A small network was shown many inputs. Here are its activations along a few directions, one row for each input.
Each table varies a few parts of the input and shows all the possible inputs, shuffled.
A made-up example of a description, with smaller parts first: ring(5) and (point or line(11) or (values(3) and line(4))).
Shared parts are said once, and a part with two or three values counts as separate values.
(in the rows, 128 means zero)

Other details of the inputs shift rows strongly along three fixed directions, in all tables alike. That doesn't count.
To show where, the next rows are all for the same input, with only those details redrawn:
 88 123 187 158 187  90 157  33 142 156 143  78 181
 90 110 104 134 153 105 193 125 101 121 122 122 199
167 125 123 132 189 156  71  86 191 129 159 150 100
 82 113  83 105  87 129 173 187  74 148 105 137 172
173 114  59 120 180 163 104 146 165  90 147 185 120
113 103  46 120 149 124 194 177  96  88 118 162 193
111 116 129 144 183 110 159  85 138 123 139 118 176
111 116 131 146 188 107 162  80 139 121 140 116 179

A family of inputs:
x1:  81 113  82 105  87 129 173 187  73 149 104 137 172
x2:  75 150 226 175 158  76 144  18 129 145 115  78 131
x3: 155 118 124 136  82 189  87 164 122 150 116 149  92
x4:  97 118 131 142  52 130 152 190  48 145 107 123 137
x5: 142 145  88  93 152 104 184 201  79 107 100 115 176
x6: 147 153 111 113  84 151  48 155 165 124 122 159  42
x7: 170 153 128 131 163 121  79  70 187  97 152 157  72
x8:  87 119 120 122 151  87 196 123 112 111 104 142 191
x9:  58 130 167 122  39 158 133 158  82 217  94  99 110
x10:  66 139 214 136  97 121 139  89 127 189  96 102 116
x11: 178 131 120 118  92 159  31 162 129 147 150 160  68
x12: 103 137 173 131  20 133  80 165  97 191 129  90  91
x13: 133 125 138 146 179 122 153  60 168 119 160 115 146
x14: 195 155 102 109 197 123 156 141 151  75 143 124 136
x15: 162 106  64 131 127 139 178 157 114  77 137 156 174
x16: 183 151  84 104 145 162 136 219 115  98 101 146 102
x17: 192 132  82 109 169 158  98 125 206  78 148 204  81
x18: 109 110 116 127  92 101 154 157  93  91 119 114 135
x19: 148 117 154 141 166  89 138  57 140  86 157 111 125
x20: 110 125  52 117 142  86 182 168  83  60 101 174 175
x21: 114 178 182  87  54 141  98 186 109 198 104  59  89
x22: 160 132 139 141 154 170  60  96 213 135 160 130  71
x23: 118 125 229 148 165  77  91  15 137 149 149  73 119
x24: 144 140 122 102  89 171  63 163 187 141 120 167  54
x25: 103 130 168 125  20 158  88 158 112 203 114  87 106
x26: 181 111 107 135 147 153  87 140 138  71 134 171  67
x27: 137 109 138 155 169 111 152  85 124 115 138 113 190
x28: 126 135 189 147  98 105 113  81 118 162 158  88 120
Q: The inputs of x14 and x21 match in every part but one. If x17 is changed in the same way as x14 into x21, which row does it become?
A: x24
Q: What is each input in this table made of?
A: values(4) and (point or ring(6))
Q: Which other rows does x6 become when the values(4) part takes its other values? List them by row number.
A: x2, x7, x20

A family of inputs:
x29: 175 126 144 142 199 133 116  81 157  80 141 149 112
x30:  93 116 144 115 113 105 143 109 104 166 122 119 145
x31: 127 118  94 138 142 119 181 128 135  85 115 151 153
x32: 136 143 189 144 144  98  84  76 158 142 157  98  95
x33: 163 124 133 138 188 114 103  87 175  73 162 139 121
x34: 150 117  93 127 157 128 172 132 110 109 137 150 179
x35: 129 111  99 132 160 121 176 130 119  98 113 164 157
x36: 146 130 108 115  84 164  86 188 106 139 119 134 112
x37: 104 136 163 132  93 115 153 115 105 127 110  99 130
x38: 136 148 102 101 179 115 183 168 144  95 119 116 158
x39: 103 121 157 113 111 104 137 114  86 144 126 104 139
x40: 144 148 177 147 150 131  81  67 161 173 146 101 131
x41:  97 137 171 133 101 110 146 126 109 132 110 109 138
x42: 134 122 105 113  77 163 103 186 136 157 125 154 114
x43:  90 121 142 140 102 137 156 117 116 156 133  93 142
x44: 140 102  93 143 142 131 173 137 127  83 132 126 162
x45: 137 132 112 148 150 102 170 151 118  72 123 144 145
x46: 154 122 113 143 198 117  97  79 179 101 148 147 132
x47: 147 121 106 150 149 112 166 156 117  82 142 129 161
x48: 144 116  97 128 160  96 162 138  94  84 138 140 146
x49: 169 104  53 119 124 168 121 207 142  81 132 181 125
x50: 130 140  99  92  74 138  94 173 128 148 130 163 107
x51: 177 103 131 149 201 145 115  85 165 101 155 136 129
x52: 169 129  57 117 131 159 110 199 120  64 108 187 112
x53: 116 136 154 149 112 110 133 136  92 151 124  85 149
x54: 147 144 113 118  70 145 111 180 111 123 113 143  74
x55: 151 138  97 105  66 164 109 171 125 152 130 146 110
x56: 126 134 101 114  88 156  95 177 125 150  96 164 101
x57: 142 147 112 123  87 142  93 188 103 131 104 146  87
x58:  91 122 139 121  94 103 148 107 120 152 124 106 141
x59: 117 119 163 128 111 127 145 122  87 152 127  96 150
x60: 159 127 113 114  88 156 103 187  92 149 130 139  94
x61:  88 125 164 137 104 113 148 125 120 142 105 112 138
x62: 132 125 108 111  70 160 110 173 126 129 103 149  82
x63:  92 113 148 134 121 140 151 118  99 171 131 105 146
x64: 102 112  87 132 155 115 164 137 132  89 141 149 156
x65:  90 127 155 140 114 115 136 122 107 146  95 106 142
x66: 133 118 114 105  89 162 105 174 110 143 101 161  86
x67: 185 145 151 124 129 158  52 127 149 141 136 154  39
x68: 116 110  93 146 156 137 171 146 133  97 142 141 168
x69:  93 116 144 123  95 105 144 111 113 140 122  95 134
x70: 115 126 157 134  92 125 150 120 104 138 129  84 146
x71: 143 148  94  99 172 118 190 156 139  90 118 107 151
x72: 173 117 120 153 182 141 124  80 188  99 158 135 131
x73: 110 132 168 138 142 127  95  54 169 152 157 100  92
x74: 145 143 131 131 135 180  42 125 174 150 128 157  52
x75:  86 116 152 124 103 100 137 122 117 145 122 105 143
x76: 141 122  91 135 141  94 167 136 111  69 140 128 142
x77:  97 131 150 124 109 100 123 120  94 139 118  96 147
x78: 164 138 112 136 195 113  96  76 172 100 153 149 137
x79: 175 156 135 115 107 167  58 111 181 144 136 160  54
x80: 112 153 158  88 143 117 163 140 109 169 109  81 137
x81: 142 145 186 143 140 130  94  69 174 168 156 107 127
x82:  85 124 141 146 120 135 137 126 108 166 124  97 155
x83: 173 160 126 117 230 129 116 111 186 103 134 109 124
x84: 142 122 183 142 153 140  96  64 160 179 148 109 117
x85: 124 131 110 110  78 154 107 180 137 146 106 169  97
x86:  84 123 147 122 102  99 141 119 125 157 125 116 149
x87: 112 139 180 151 143 140 106  57 172 150 139 107  86
x88: 100 123 144 140 113 123 136 125 113 170 116 102 165
x89: 154 121  98 150 141 116 174 144 113  77 142 119 153
x90:  71 126 135 131 119 114 131 116 107 158 122 105 143
x91: 142 141 140 128 125 178  54 127 187 146 139 163  48
x92:  78 116 141 119 120 118 144 110  98 162 130 113 135
x93: 132 138  93 136 156 113 161 134 119  93 110 156 171
x94: 137 126  91 139 158  92 147 145 103  79 131 132 154
x95: 144 127 117 111  74 162  98 190 119 135 129 139 107
x96: 156 115 118 145 199 119  92  83 172  89 146 136 125
x97: 138 141 177 120 150 114  87  51 152 170 153 120 111
x98:  96 147 159 128 100 108 151 118 120 153 112 124 149
x99: 135 106  92 147 159 129 153 146 119  94 123 129 174
x100: 106 140 157 120 111 113 153 108  99 162 110 127 145
x101: 117 124 105 107  96 173 110 172 111 151 111 167  82
x102: 100 139 139 114  91  99 147 103 113 152 130 108 146
x103:  95 109 149 117 113 107 139 113  96 154 120 107 138
x104: 135 116  93 124 139 106 164 129 115  65 136 131 152
Q: The inputs of x69 and x103 match in every part but one. If x62 is changed in the same way as x69 into x103, which row does it become?
A: x66
Q: The inputs of x72 and x88 match in every part but one. If x79 is changed in the same way as x72 into x88, which row does it become?
A: x93
Q: What is each input in this table made of?
A: values(4) and (point or (values(3) and line(6)))
Q: Which other rows does x49 become when the values(4) part takes its other values? List them by row number.
A: x44, x51, x99
Q: Which other rows does x104 become when the values(3) part takes its other values? List them by row number.
A: x37, x70
Q: Which other rows does x58 become when the values(3) part takes its other values? List them by row number.
A: x31, x72
Q: Which other rows does x29 become when the values(4) part takes its other values? List them by row number.
A: x37, x41, x52

A family of inputs:
x105: 113 142  95  88 104 122 162 141 107 143 114 144 147
x106: 150 117 172 135 142 120  48  46 159 157 167  99  90
x107:  80 149 178 131  91 126 169  92 131 179 113  80 147
x108: 156 120 118 138 164 145 165 124 165 105 138 133 166
x109: 112 116  98  85 118 124 145 163 108 149 129 125 161
x110:  68 123 176 123  88  82 130  84  93 159 139  92 139
x111: 121 125 103 124 193 139 157 112 144 100 121 138 133
x112: 109 114 108 115 108 149 159 176 128 139 124 112 159
x113: 115 121 112 111  81 106 146 139  88 114 129 157 141
x114: 133 109 102 117  85 112 140 139  81 127 125 138 151
x115: 138 121 105 126  86 153  49 167 124 141 120 141  89
x116: 118 153  99  97 105 164  70 170 153 157 109 147  86
x117: 154 160 141 105 122 107 164 191  71  97  97  91 108
x118:  88 125 166 125 110 100 133  98  90 195 149  74 158
x119: 114 131 188 131 110 160  70 114 117 213 136  93  81
x120:  91 122 178 165 154  98 152  56 172 130 144  88 133
x121: 107 126 100 136 120 128 129 176  95 142 123 124 161
x122: 153 118 125 128 189 143 160 121 140 110 121 147 154
x123: 161 170 201 119 172  54 142  75 122 111 146  46 129
x124: 115 113 102 139 102 147 153 173 105 138 141 111 154
x125: 107 137 110 107 118 146 171 150 102 138  92 144 133
x126: 134 118 120 144 172 119 164 106 141  91 117 165 124
x127: 106 119 190 139 196 120 143  67 147 156 132  83 153
x128:  88 123 110 133  97 110 127 161  99 107 114 142 142
x129:  66 142 160  99 111  99 145  87 114 188 125  80 146
x130: 164 134 113 118 175 161  58 141 190 130 138 149 107
x131: 159 118 119 153 184 142 154 118 118 109 138 146 149
x132: 140 114 129 150 161 124 151 103 122  73 130 164 130
x133: 167 138 126 143 139 143  60 115 169  95 139 181  86
x134: 110 132 178 139 155  74 148  37 150 141 142 115 141
x135: 156 145 114 127  96 166  67 175 126 166 126 155 102
x136: 162 116 117 133  59 174  82 157 133 138 131 143  86
x137: 129 125 107  89 109 125 155 156 105 151 121 139 165
x138: 190 112 125 143 149 167  74 110 147 108 135 164  77
x139:  99 135 110 129  99 107 148 158 116 126  94 157 140
x140: 118 109 110 141 181 117 154 113 143  89 123 152 120
x141: 122 119 109 142  92 119 131 155  90 121 104 138 156
x142: 124 128  97 133 168 141 162 116 169  94 139 124 144
x143: 107 123 112 133  81 127 172 154 125 121 112 145 132
x144: 132 121 111 143  93 148 163 166 103 140 133 125 157
x145: 188 158 135 135 165 104 164 148 138  53 137  84 123
x146: 126 127 100  88  86 135  76 154 142 152 134 162  67
x147: 181 143 121 122 166 163  68 134 187 132 130 163 110
x148: 112 116 187 134  91 149  62 100 113 189 124  93  72
x149: 145 134 108 133 158 137  62 126 191 110 133 168  76
x150: 178 170 133 132 183  85 139 153 128  57 121  98 131
x151: 116 118 180 144  66 150  66 103 139 183 141  79  84
x152: 143 116 123 160 136 126 156 105 146  67 147 150 141
x153: 135 124 101 114 103 123 149 153  84 150 138 139 160
x154: 133 149 103 134 177 123 147 112 157 101 113 150 156
x155: 126 108 113 157 145 124 146 112 148  65 154 136 137
x156:  93 109 118 127 105 127 146 154  84 108 114 143 122
Q: What is each input in this table made of?
A: values(4) and (point or (values(2) and ring(6)))
Q: The inputs of x137 and x147 match in every part but the values(4) part. If x110 is changed in the same way as x137 into x147, which row does it become?
A: x128
Q: Which other rows does x141 become when the values(2) part takes its other values? List them by row number.
A: x115
